Each row below holds a small network's activations on one input, seen along a few directions.
Each table varies a few parts of the input and shows all the possible inputs, shuffled.
Descriptions start from the smaller parts, as in this example, which fits no table here: one of 6 places along a line, together with either a single point or one of 11 places along a line or (one of 2 separate values, together with one of 8 places around a ring).
Shared parts are said once, and a part with two or three values counts as separate values.

A family of inputs:
x1: [  2   0 -33  -9 -53  10 -26  11  53 -11 -30  36   1  -9]
x2: [  8  -3  59   4  84 -11  54  -4 -62  -2  28 -42  -2   7]
x3: [-26   9 -30  41 -43 -14 -51 -11 -90  62  43  -1  -6 -23]
x4: [ 26  16  29   7  53   8  53   8 -83 -27 -18 -15 -24 -47]
x5: [-34 -17 -29 -31 -35 -22   9  -5  60  13  27  13   1  46]
x6: [  3  -9  20   3  18   0 -21  -6  37   5   6 -14  21  29]
x7: [ 26  15  12  11  23  20  10   3 -32 -23 -30  -6  -7 -35]
x8: [-22   2 -51 -29 -66  -2  11  11  40 -10 -16  41 -19  -4]
x9: [ 18   9  -6   6 -13  19 -20   8  16 -17 -38  14   2 -21]
x10: [ 10  -4  41   8  54   1  10 -10 -11   0  15 -34  14  16]
x11: [-11 -19 -10 -11 -22 -10 -29  -5  74  10  13   8  18  40]
What is each input in this table made of?
Answer: either a single point or (one of 2 separate values, together with one of 5 places along a line)
Start at x5 and move only the place on the line of 5, one step at a time. The first step leads to x11. Which rows follow, in order?
Answer: x6, x10, x2

A family of inputs:
x12: [ -2  23   3  13  48   7  25 -33 -85   9   5 -48 -12  -3]
x13: [-14 -12 -36   3 -44 -18 -51  -3  23  29   9  20   6  21]
x14: [ 45  16  21  29  51  24  20 -17 -78 -25  -3 -37 -12 -54]
x15: [ -8  16 -28 -15 -33  13 -12  14  18  -8 -48  25  -8  -5]
x16: [-11 -17 -36  -8 -33 -23 -46  -9  59  21  11  17   7  35]
x17: [-15  -2 -34  10 -48 -14 -52   8   0  29  -2  28  -2   0]
x18: [  7 -12  79   3  74 -18  44  24 -47  -1  20 -18   1   1]
x19: [ -1   7 -15 -14 -31  28  -1   2  63 -26 -31   9  12   0]
x20: [-21   7  50  -1  61  -8  50   2 -65  13  37 -41   0  16]
x21: [-13 -24 -26 -33 -32 -21   7  -5  81  -1  23  20   2  41]
x22: [-23   6 -25  -3 -55  -5   0  21 -10   8  -4  39 -16 -19]
x23: [ -5   8 -27 -23 -24  11  -2   7  54 -22 -45  19  -1  14]
x24: [-17   6 -23 -23 -42   5  22  21  16  -9 -22  33 -13 -12]
x25: [-23 -11 -30   2 -57 -22 -19  15  -2  28  23  37  -7  -7]
x26: [-14 -14 -21 -36 -28  -5  25   2  78 -19  -3  22  -5  30]
x27: [ 54  -1  49  21  82  -9  16  13 -61 -21 -24  -9  -6 -33]
x28: [ -6  -4 -27 -28 -20   3 -11  -6  80 -18 -29  14   1  36]
x29: [  2  23  13  24  39  26  22 -38 -75   4  18 -55   0 -18]
x30: [ -2 -14 -20 -16 -30   5 -27 -17  91  -4   9   1  20  32]
x31: [ -4  15  53  23  61  22  15 -13 -53  11  22 -56  19   9]
x32: [-11  -1 -23  20 -55   3 -51   2   9  25  10  18  11 -13]
x33: [ 40 -12  54   7  71 -18  48  21 -61 -24   5  -2 -15 -42]
x34: [-21 -21 -32  -5 -53 -26 -18   5  21  28  34  29   1  14]
x35: [ 55  -1  58  30  73  12  14   7 -49 -25  -9 -17   6 -48]
x36: [-10  16 -18  14 -53  21 -33   8   1   6 -16  21   2 -25]
x37: [ -2  -4 -16 -18 -27  20 -10 -10  89 -23 -15   3  14  21]
x38: [ 23  -3  81  27  74  12  10   9 -34  -3   6 -34  20  -5]
x39: [ 44  16  10  20  60   4  23 -11 -90 -20 -17 -29 -24 -40]
x40: [ -9  15  45  12  70   2  17  -7 -64  16   9 -48   8  26]
x41: [ 20  -3  74  17  84  -9  11  15 -46   2  -8 -26   9  11]
x42: [-14  15 -29   4 -46   3 -34  14  -8   9 -30  31 -11 -12]
x43: [-14  14   8   0  39  -3  57 -24 -87   6  32 -40 -20 -12]
x44: [ -7 -17 -25   1 -40  -5 -44 -14  68  18  22   7  20  21]
x45: [-13  -2 -21 -31 -33   3  32  14  53 -23 -20  26  -7   7]
x46: [-18 -27 -31 -16 -41 -31 -12  -1  58  21  36  26   2  29]
x47: [-10 -11 -25  12 -51  -1 -49  -8  31  25  20  10  18   7]
x48: [ 30   5  15   6  50  -5  55  -3 -90 -24  10 -22 -32 -50]
x49: [ -7 -14 -32 -25 -23 -13 -28 -13  82   0  -3  11   7  47]
x50: [ -4  17 -16  -5 -40  30 -11   8  27 -11 -33  16   5 -19]
What is each input in this table made of?
Answer: one of 3 separate values, together with either one of 5 places around a ring or one of 8 places around a ring
Start at x18 and move only the place on the ring of 5, one step at a time. The first step leads to x20. Which rows follow, in order?
Answer: x43, x48, x33
Which other rows does x50 become when the place on the ring of 8 takes its other values? List them by row number.
Answer: x19, x30, x32, x36, x37, x44, x47
Which other rows does x16 become when the choice among 3 separate values takes its other values? List them by row number.
Answer: x44, x46

A family of inputs:
x51: [  3  15  -3  14  -2  -4  20  16 -84   3  -3  15 -27 -50]
x52: [  1 -10  12 -23  10  -9  33  14  29 -19  -7  14  -5   8]
x53: [-16  -9 -22 -13 -37 -17  -4  10  21   8   9  27  -9   4]
x54: [ 20  21   2  29   3  16 -13   7 -74  -3 -24  -1 -11 -53]
x55: [ -1   4  24  11  41   6   2 -24 -17   8  20 -41  12  21]
x56: [-28 -10 -25   1 -46 -23 -18   6  -2  33  29  21  -4  10]
x57: [-12   1 -20  18 -36   3 -54  -5   6  28   6   7  15   2]
x58: [ -1  24 -17  10  -3  10  23  -2 -84   0  -8  -4 -27 -46]
x59: [  9   7   3 -10  13  21  16  -8  32 -25 -25 -11   5   6]
x60: [ 10  26 -10  22  -1  22   4  -7 -78  -5 -19 -11 -18 -50]
x61: [ -5   0  13 -15  32   1  37 -10   2 -10  11 -25   1  19]
x62: [-13  -1  17  -3  38 -10  25 -19 -23  12  31 -35   3  27]
x63: [  7   5  20  -1  34  16  15 -15   7 -14  -1 -31  10  13]
x64: [ -3   2  -4 -25  10   6  38  -3  27 -22 -13  -5  -4  12]
x65: [  0 -12  30 -13  32 -14  33   8   4  -7  16  -7   0  16]
x66: [  1   3 -16   5 -29   8 -38   1  28   4 -13  12   8  -3]
x67: [ 19 -16  36   0  37 -10   9  11   9  -7   7  -4   9   6]
x68: [ 18  -1  33   5  39  10  -3  -1  12 -10  -7 -21  16   9]
x69: [  1   8 -17  -9 -15  19  -2  -8  35 -18 -22   1   1   5]
x70: [-21   8 -33  11 -41   9 -36 -19   1  25  12  -3   8   8]
x71: [-10 -13 -17  14 -38 -18 -41   8   4  31  19  23   7   0]
x72: [ 12   2  -4  -2 -10  13 -20   5  40 -15 -29  11   7   1]
x73: [-20   4 -37 -16 -38  -1   0  -8  18   5   4   8  -8   8]
x74: [ 12 -13  -1  -7 -11  -8  -8  16  37 -12 -15  27   0  -1]
x75: [ -9  10 -29  -2 -34  14 -21 -13  23   1  -7   2   1   2]
x76: [ 21   9   5  25   3  -2  -2  18 -76   0 -11  16 -16 -56]
x77: [ -8 -14  34   0  39 -24  21  -1 -21  16  37 -18   2  24]
x78: [ -7 -10  -9 -21 -18 -12  15  15  32 -11  -5  26 -10   7]
x79: [ 10  -3  37  18  46   0 -16 -10 -13  11  15 -32  18  16]
x80: [ 20 -14  19  -9  16  -5  10  16  34 -19 -17  16   4   0]
x81: [ 20   1  16  -4  17  15  -1   5  37 -22 -31   0  11   2]
x82: [-31   2 -41  -3 -46  -7 -14 -14  -5  30  23   4  -2  15]
x83: [-10   2 -25 -23 -18   4  19  -3  30 -14 -10   7  -9  11]
x84: [ 11 -18  40  13  44 -19  -3   2 -15  15  28 -15  11  14]
x85: [  1 -11 -13   1 -30 -12 -26  12  26   6   0  28   1  -6]
What is each input in this table made of?
Answer: one of 5 places around a ring, together with either a single point or one of 6 places along a line
The inputs of x75 and x66 match in every part but the place on the ring of 5. If x60 is changed in the same way as x75 into x66, which row does it become?
Answer: x54
List by row number the other rows that have the place on the ring of 5 in common with x58.
Answer: x61, x62, x64, x73, x82, x83
Which other rows does x77 become when the place on the line of 6 takes its other values? List them by row number.
Answer: x52, x53, x56, x65, x78

A family of inputs:
x86: [  2  -3  26  -1  43 -10  23 -10 -20   9  19 -24  10  10]
x87: [-12  -8   4 -16 -12   0   4  -4  52  -6  11   1   4  26]
x88: [  8   2  36  -1  40   4  29  -2  -9 -11  13 -18   1   6]
x89: [  7  14  13  11  22  12   1  -3 -29  -3 -15 -10  -6 -16]
x90: [ 24   3  23  -8  35   8  29   6 -11 -27 -24  -5 -10  -6]
x91: [ 10  -1  23  16  23  -3  -8   5 -34  13  11 -13   4 -12]
x92: [ 16   9  10  15  21   9  -5  -7 -33  -2   0 -20   4 -13]
x93: [ -5  -2  18   8  36 -14  16  -2 -35  17  31 -27   3  16]
x94: [ -1   0 -24   0 -30   5 -28  -6  27   3  -1   4   9   7]
x95: [ 14  10  16  -7  25  15  24  13 -22 -28 -27  -5  -7 -24]
x96: [  9  -5 -10 -21 -16  -3   6   8  53 -21 -25  20  -4  11]
x97: [ -7 -11 -11   0 -29  -6 -32   6  28  19  10  13   9   9]
x98: [-17 -15  -5 -17  -8 -11  -3 -12  39  14  17  -5  14  32]
x99: [  2 -13  -6 -13  -2  -5   0  -1  56 -16  -4   8   2  15]
x100: [-25 -13 -14  -8 -15 -12 -10  -6  24  23  28  -6   5  39]
x101: [-17  15 -64   9 -77   0 -30   4 -37  24   1  42 -20 -37]
x102: [ 16   4  13  12  17  17  20   4 -30 -15 -21  -3  -3 -24]
x103: [ -4  19 -23  26 -30  -2  -6   1 -96  15   1   5 -29 -59]
x104: [  1  -1 -23  -1 -35   8  -3   6  34  -7 -23  25   4  -6]
x105: [ -2   5 -20 -20 -26   5   2  17  42 -21 -28  22   0  -6]
x106: [ -5   0  23  20  26 -13  -3  -6 -44  16  22 -15   4   5]
x107: [ 19  -4  27  -1  48   1  24  -3  -6 -21  -2 -13  -3  -4]
x108: [ -9   7 -21  -4 -30   5 -22  -1  33   3 -15  16  -1   3]
x109: [-23 -11 -10   3 -25 -12 -28  -7  15  22  20   8   8  28]
The inputs of x92 and x94 match in every part but one. If x91 is changed in the same way as x92 into x94, which row does it become?
Answer: x97
What is each input in this table made of?
Answer: one of 2 separate values, together with either a single point or one of 11 places around a ring

A family of inputs:
x110: [ 21  -1  29 -18  40  18  24   6  41 -42 -40 -18   9   5]
x111: [ 16  15  12   2   6  12  23  23 -54 -12 -23   8 -13 -49]
x112: [-35  -7 -49 -16 -50 -19 -22 -12  32  34  20  13   5  31]
x113: [  8  -2  27  13  34   2  35  -9 -50  -5   5 -19  -8 -10]
x114: [-16 -23  27 -12  30 -22   0 -12  34  19  56 -33  16  68]
x115: [ -2  -2  24  37  39 -18 -19 -11 -98  42  59 -41   8  -7]
x116: [ 34   3 -10 -19  -4  26  15   3  59 -44 -47  16   1 -11]
x117: [  4  14 -44   1 -51  12  -3  12   0 -22 -24  33 -19 -48]
x118: [-23 -28   3 -10 -14 -18 -19  -1  87  21  28  10  32  61]
x119: [ 33  14  27   0  57   8  35  13 -30 -38 -42  -1 -15 -21]
x120: [ -8  -5 -45 -10 -73  -6 -40   6  43   3 -22  46 -14 -10]
x121: [ -4   0  40  -6  48  -1  20 -15  13  -1  19 -26   9  22]
x122: [-26  24 -42  37 -62   7 -49  -5 -78  45  11  11 -10 -30]
What is each input in this table made of?
Answer: either one of 2 separate values or one of 11 places around a ring
List by row number the other inputs of the same sort as x115.
Answer: x122

A family of inputs:
x123: [  3 -20  66  -8  80 -15  15  -9  29   4  36 -44  25  55]
x124: [ -3   2 -21 -25 -34   9  11   7  42 -26 -33  25 -13  -1]
x125: [ 47  10  29   6  40  27  21  17  -9 -45 -46  -3   2 -41]
x126: [ 15  12  21  -6  29  17  43   3 -28 -30 -27  -9 -13 -26]
x127: [-13 -27  19 -15  20 -14  -2 -10  93   7  30 -12  33  74]
x128: [ 26   3 -14  -9 -19  16 -12  17  65 -40 -51  34  -4 -18]
x129: [-20   1 -35 -28 -37  -7  15   9  21  -2  -5  22 -13   9]
x130: [ -6   5 -25  21 -47   9 -67 -10  13  26 -10  10  16  -4]
x131: [ -9  -3   5   9  14 -21  24  -5 -66  19  34  -5 -17  -9]
x132: [ -3  10   5  -6  27  -4  47   2 -48  -6   1  -9 -16 -15]
x133: [-23   0 -33  11 -50  -5 -38  -1   9  32  27  16   5   0]
x134: [-27 -11 -37 -17 -51 -20  -1  -5   3  21  22  13 -11   9]
x135: [ -3   6   7  29  13  -2 -14  -6 -64  23  31 -13  -4 -14]
x136: [ 17  11  14  39  15  10 -42  -9 -61  18  -8 -26   9 -19]
What is each input in this table made of?
Answer: one of 2 separate values, together with either a single point or one of 6 places along a line
The inputs of x125 and x128 match in every part but the choice among 2 separate values. If x131 is changed in the same way as x125 into x128, which row does it become?
Answer: x134
